A small network was shown many inputs. Here are its activations along a few directions, one row for each input.
Each table varies a few parts of the input and shows all the possible inputs, shuffled.
Descriptions start from the smaller parts, as in this example, which fits no table here: one of 6 places along a line, together with either a single point or one of 11 places around a ring or (one of 3 separate values, together with one of 8 places around a ring).
Shared parts are said once, and a part with two or three values counts as separate values.
In the rows, zero is written as 128.

Table:
row 1: [194,176,99,101,139,124,119,167,102,80,27,125,111,180,181]
row 2: [113,128,150,149,122,129,152,123,130,118,115,114,124,132,127]
row 3: [111,168,132,128,95,114,110,103,150,153,156,156,133,120,101]
row 4: [133,166,138,118,111,116,105,102,154,161,161,154,129,118,104]
row 5: [173,63,67,87,175,143,93,119,76,85,118,148,155,102,129]
row 6: [99,116,143,148,118,131,147,157,142,133,144,132,138,122,121]
row 7: [153,124,113,155,141,148,130,104,117,156,91,107,122,127,128]
row 8: [141,152,107,125,109,122,77,84,147,160,152,149,112,112,105]
row 9: [141,112,126,146,136,138,120,106,126,123,110,106,103,123,131]
row 10: [107,128,140,144,119,154,170,142,134,133,130,113,146,141,130]
row 11: [171,162,93,106,117,136,136,184,106,86,38,143,123,183,180]
row 12: [106,142,141,148,122,140,161,122,131,122,115,99,139,133,132]
row 13: [97,137,134,129,109,103,129,120,146,132,161,131,114,118,111]
row 14: [127,126,135,156,123,152,170,139,125,160,111,128,150,144,124]
row 15: [129,120,109,126,122,111,95,102,142,137,157,122,93,108,115]
row 16: [120,128,151,142,137,117,131,136,141,129,135,113,125,111,126]
row 17: [119,103,133,132,133,130,97,115,123,131,156,113,102,107,128]
row 18: [146,138,142,149,142,141,156,119,123,157,100,112,138,134,128]
row 19: [120,135,140,119,125,105,123,119,149,139,166,128,110,115,114]
row 20: [127,122,122,118,125,106,84,97,145,150,160,125,107,118,122]
row 21: [111,153,131,125,92,130,122,124,154,164,169,171,141,128,101]
row 22: [89,119,157,135,119,121,130,133,128,126,160,121,124,116,123]
row 23: [162,78,97,83,182,136,120,133,83,83,131,153,170,114,132]
row 24: [126,139,137,159,126,138,160,120,120,150,96,115,142,136,125]
row 25: [202,162,71,104,137,132,93,154,96,82,15,121,96,171,177]
row 26: [136,67,93,86,162,152,138,152,87,90,140,173,177,120,132]
row 27: [139,80,92,93,168,133,127,134,80,76,128,156,173,116,130]
row 28: [120,137,153,111,127,101,112,115,152,152,168,130,124,124,120]
row 29: [178,177,94,111,119,120,125,168,99,75,23,127,117,179,177]
row 30: [97,139,147,121,111,98,118,116,149,144,164,133,128,127,117]
row 31: [127,140,147,138,138,143,156,122,134,129,119,96,134,130,135]
row 32: [133,127,118,144,136,149,130,106,127,127,111,91,118,124,136]
row 33: [98,130,145,152,121,114,136,137,138,121,130,116,130,114,122]
row 34: [98,123,133,126,106,120,140,141,150,144,174,147,122,126,110]
row 35: [113,114,149,145,120,144,162,142,134,130,129,129,133,140,125]
row 36: [112,118,163,125,135,124,125,133,131,134,165,118,119,114,126]
row 37: [99,124,146,118,107,115,130,136,152,156,176,149,137,135,116]
row 38: [134,126,156,139,139,132,147,122,133,125,119,111,120,129,130]
row 39: [127,114,121,149,136,123,103,119,134,126,126,108,108,105,127]
row 40: [91,106,155,131,116,138,141,154,132,139,173,137,132,125,121]
Question: Describe the family of inputs behind these rows.
Answer: one of 4 places along a line, together with either one of 2 separate values or one of 8 places along a line
Question: Changing only the place on the line of 4 turns row 35 into row 2. The same change can be made to row 10. Which row results?
Answer: row 12
Question: Which other rows agree with row 39 in the place on the line of 4? List them by row number.
Answer: row 5, row 7, row 8, row 9, row 15, row 17, row 20, row 25, row 32
Question: Change only the place on the line of 4 in row 21. List by row number the other rows that result.
Answer: row 3, row 4, row 8
Question: Which other rows agree with row 38 in the place on the line of 4? List them by row number.
Answer: row 1, row 4, row 16, row 18, row 19, row 23, row 28, row 31, row 36
Question: Change only the choice among 2 separate values in row 26. List by row number the other rows that result.
Answer: row 11

Table:
row 41: [140,142,104,107,114,119,106,131,129,129,129,161,129,136,125]
row 42: [118,153,142,153,108,122,129,126,145,137,112,103,99,136,134]
row 43: [133,166,146,136,116,123,138,132,141,139,105,115,117,148,139]
row 44: [151,107,107,121,147,135,100,106,116,130,130,128,123,111,124]
row 45: [140,153,130,112,122,107,102,116,141,138,137,136,114,129,125]
row 46: [134,156,121,131,109,136,142,147,129,130,97,138,132,154,138]
row 47: [74,112,175,159,117,132,165,125,152,164,184,123,145,109,100]
row 48: [124,141,125,128,114,107,93,111,147,136,145,122,96,117,122]
row 49: [142,111,105,111,148,127,114,118,108,106,124,137,142,116,127]
row 50: [136,110,126,123,145,144,158,165,103,93,95,124,143,145,152]
row 51: [137,125,122,136,141,141,152,134,109,106,91,115,143,135,139]
row 52: [77,100,157,132,119,124,132,107,152,160,219,140,141,95,90]
row 53: [145,120,122,144,142,146,140,122,118,132,97,107,125,133,136]
row 54: [140,95,108,98,150,129,120,150,101,93,127,144,142,128,141]
Question: Changing only one part turns row 42 into row 48. The same change can be made to row 51. Which row results?
Answer: row 49
Question: Describe the family of inputs behind these rows.
Answer: one of 2 separate values, together with either a single point or one of 6 places along a line

Table:
row 55: [143,146,124,106,128,118,117,138,123,117,117,142,132,140,138]
row 56: [138,98,121,129,157,150,143,132,101,102,112,119,148,118,134]
row 57: [129,124,109,116,127,130,128,136,114,108,116,138,139,136,135]
row 58: [133,144,125,130,122,111,107,117,140,126,125,119,103,123,128]
row 59: [134,143,125,136,117,125,110,126,133,140,119,131,116,129,128]
row 60: [97,168,175,172,96,132,176,141,158,157,114,99,118,151,130]
row 61: [139,140,126,134,127,126,112,103,135,144,121,109,108,128,130]
row 62: [74,92,157,129,123,118,124,103,153,163,233,145,143,85,84]
row 63: [141,114,114,111,136,138,128,148,115,109,119,137,130,137,141]
row 64: [142,142,115,121,123,125,124,126,133,130,121,141,127,133,125]
row 65: [139,97,118,123,153,134,140,139,104,111,111,128,144,128,136]
Question: Describe the family of inputs behind these rows.
Answer: either one of 2 separate values or one of 9 places along a line

Table:
row 66: [179,182,113,109,123,124,104,123,129,122,71,115,101,163,158]
row 67: [109,132,133,153,117,122,112,81,149,168,165,131,128,98,92]
row 68: [170,126,118,134,158,140,143,139,98,116,65,121,143,138,144]
row 69: [104,158,142,155,90,133,135,100,165,180,155,123,112,133,106]
row 70: [115,73,135,143,143,140,117,118,126,143,169,121,119,95,112]
row 71: [151,200,131,122,100,99,101,144,142,111,70,116,87,163,158]
row 72: [118,162,153,131,106,109,108,89,168,174,166,113,96,126,114]
row 73: [91,91,165,157,151,139,160,98,131,144,172,105,158,90,99]
row 74: [127,78,110,84,158,140,164,170,81,67,126,163,188,139,142]
row 75: [161,155,130,138,128,154,162,159,116,130,56,114,127,172,162]
row 76: [173,85,87,118,167,148,117,152,83,91,71,120,126,135,159]
row 77: [169,133,86,54,141,103,84,143,111,86,132,182,137,138,139]
row 78: [131,100,118,113,139,110,65,84,137,136,183,122,91,85,111]
row 79: [87,115,122,106,102,117,106,122,146,150,217,185,152,104,89]
row 80: [193,113,69,89,163,118,61,116,97,82,86,122,97,124,156]
row 81: [96,53,137,142,157,149,138,112,116,119,178,105,139,84,111]
row 82: [81,175,156,166,70,106,134,122,177,170,153,121,98,133,107]
row 83: [82,154,182,171,90,113,160,144,173,172,152,112,109,135,117]
row 84: [117,153,151,151,121,140,180,172,119,93,67,101,130,160,159]
row 85: [104,122,134,82,120,94,81,110,149,144,230,176,134,96,96]
row 86: [142,134,134,138,143,164,185,151,103,102,68,99,145,161,159]
row 87: [65,136,185,170,105,123,181,138,163,147,161,97,126,123,114]
row 88: [172,148,87,128,136,133,114,115,108,116,66,131,133,134,136]
row 89: [163,176,100,132,106,147,134,135,124,129,58,124,117,168,152]
row 90: [109,111,162,158,137,129,139,105,142,169,163,121,139,101,101]
row 91: [152,63,92,118,181,156,139,143,69,64,81,105,145,125,158]
row 92: [94,179,166,141,86,82,108,110,180,165,164,112,83,127,115]
row 93: [104,137,170,160,110,140,161,123,159,181,154,112,123,135,116]
row 94: [124,138,145,128,133,99,85,70,152,163,177,122,112,91,100]
row 95: [188,155,100,104,154,110,85,103,112,108,80,122,116,128,142]
row 96: [148,102,106,83,145,132,142,180,95,94,115,180,167,149,142]
row 97: [175,106,56,112,146,140,89,128,92,90,72,130,115,131,150]
row 98: [68,73,154,111,137,133,155,138,126,126,223,157,183,96,97]
row 99: [87,94,152,112,123,125,134,145,138,151,215,174,163,107,97]
row 100: [86,118,173,159,125,150,182,117,149,156,163,98,140,124,114]
row 101: [150,125,73,78,122,125,112,155,106,94,117,191,157,145,135]
row 102: [115,93,106,138,123,133,91,95,133,142,170,131,108,93,103]
row 103: [150,104,123,135,172,149,166,131,84,89,76,105,163,127,143]
row 104: [137,195,118,146,84,122,129,156,138,118,57,125,103,168,153]
row 105: [135,173,147,152,106,130,157,180,131,119,56,116,113,172,162]
Question: Changing only one part turns row 105 into row 83. The same change can be made to row 95. Which row results?
Answer: row 94
Question: Changing only one part turns row 101 into row 79. The same change can be made to row 75. Which row results?
Answer: row 93
Question: Describe the family of inputs behind these rows.
Answer: one of 2 separate values, together with one of 4 places along a line, together with one of 5 places along a line
Question: Change only the choice among 2 separate values in row 104. List by row number the other rows that result.
Answer: row 82
Question: Change only the place on the line of 5 in row 78. List by row number the other rows that result.
Answer: row 72, row 85, row 92, row 94

Table:
row 106: [102,85,131,105,138,142,146,154,111,115,174,162,171,118,120]
row 107: [119,103,150,165,147,149,154,107,124,140,123,96,132,113,120]
row 108: [183,131,102,130,154,144,134,149,93,94,32,103,123,158,170]
row 109: [118,83,110,90,142,135,146,171,102,85,149,170,169,129,131]
row 110: [94,120,156,144,113,136,159,133,142,152,164,144,148,125,107]
row 111: [109,109,137,141,122,121,99,83,148,163,185,129,114,92,94]
row 112: [160,130,99,87,143,114,99,125,107,102,117,151,132,132,136]
row 113: [155,148,108,109,122,132,137,171,111,107,73,149,140,169,156]
row 114: [100,173,171,158,88,125,166,157,161,159,126,123,115,155,128]
row 115: [153,178,112,126,104,140,145,159,124,115,62,137,128,174,153]
row 116: [118,80,111,120,145,123,91,89,128,145,194,141,136,79,92]
row 117: [165,156,108,102,130,114,104,138,122,116,91,141,121,150,148]
row 118: [133,75,95,91,152,120,88,121,112,99,172,155,134,98,117]
row 119: [150,121,99,93,136,132,133,157,96,93,101,161,151,149,144]
row 120: [87,139,158,153,99,115,121,94,171,176,184,109,102,111,102]
row 121: [83,161,177,149,95,111,145,110,175,173,177,114,117,127,107]
row 122: [114,100,127,115,143,118,115,105,131,141,187,148,152,93,98]
row 123: [102,89,127,122,137,138,152,139,120,133,173,157,171,110,107]
row 124: [120,166,129,144,98,107,100,114,154,145,124,118,90,128,126]
row 125: [118,75,114,105,147,127,87,103,118,128,196,145,135,87,105]
row 126: [181,162,105,146,136,153,143,136,106,103,22,90,112,162,167]
row 127: [163,187,111,118,112,121,111,126,136,124,79,129,110,155,146]
row 128: [106,130,155,136,119,116,122,99,153,160,178,135,130,106,99]
row 129: [112,182,169,149,95,107,130,124,171,167,141,115,98,136,121]
row 130: [127,67,125,125,172,156,141,130,92,102,133,115,155,106,133]
row 131: [106,179,149,149,85,121,157,163,146,132,98,130,123,163,139]
row 132: [132,163,143,169,117,133,153,140,128,120,58,82,107,151,152]
row 133: [167,135,92,108,134,117,83,121,121,122,102,135,106,135,142]
row 134: [126,157,165,179,121,138,163,132,143,148,85,74,99,143,142]
row 135: [162,111,84,93,147,117,78,109,106,108,128,146,117,117,130]
row 136: [115,158,150,152,99,112,108,107,167,171,150,110,83,120,116]
row 137: [129,94,111,85,149,116,111,138,113,94,164,161,150,112,123]
row 138: [164,165,95,123,117,124,89,110,134,130,91,124,94,139,140]
row 139: [117,188,147,140,93,103,122,130,157,141,114,123,105,144,132]
row 140: [71,151,178,158,89,129,181,142,165,166,163,122,135,145,115]
row 141: [177,104,92,112,169,145,130,135,78,80,60,115,135,138,158]
row 142: [114,95,131,99,144,123,109,120,121,124,188,152,152,101,111]
row 143: [145,65,104,110,175,150,143,148,83,72,109,125,153,118,145]
row 144: [95,136,173,179,121,142,177,118,148,155,123,74,119,133,127]
row 145: [128,71,120,142,171,153,148,114,101,120,132,110,155,98,120]
Question: Describe the family of inputs behind these rows.
Answer: one of 4 places along a line, together with one of 10 places around a ring
Question: Changing only the place on the line of 4 turns row 137 into row 118. The same change can be made to row 142. Which row results?
Answer: row 125
Question: A walk changes only the place on the line of 4. It starts at row 120 and steps to row 121. List the rest of the walk in order.
Answer: row 140, row 144
Question: Change only the place on the line of 4 in row 110. List by row number the other rows that result.
Answer: row 107, row 111, row 128
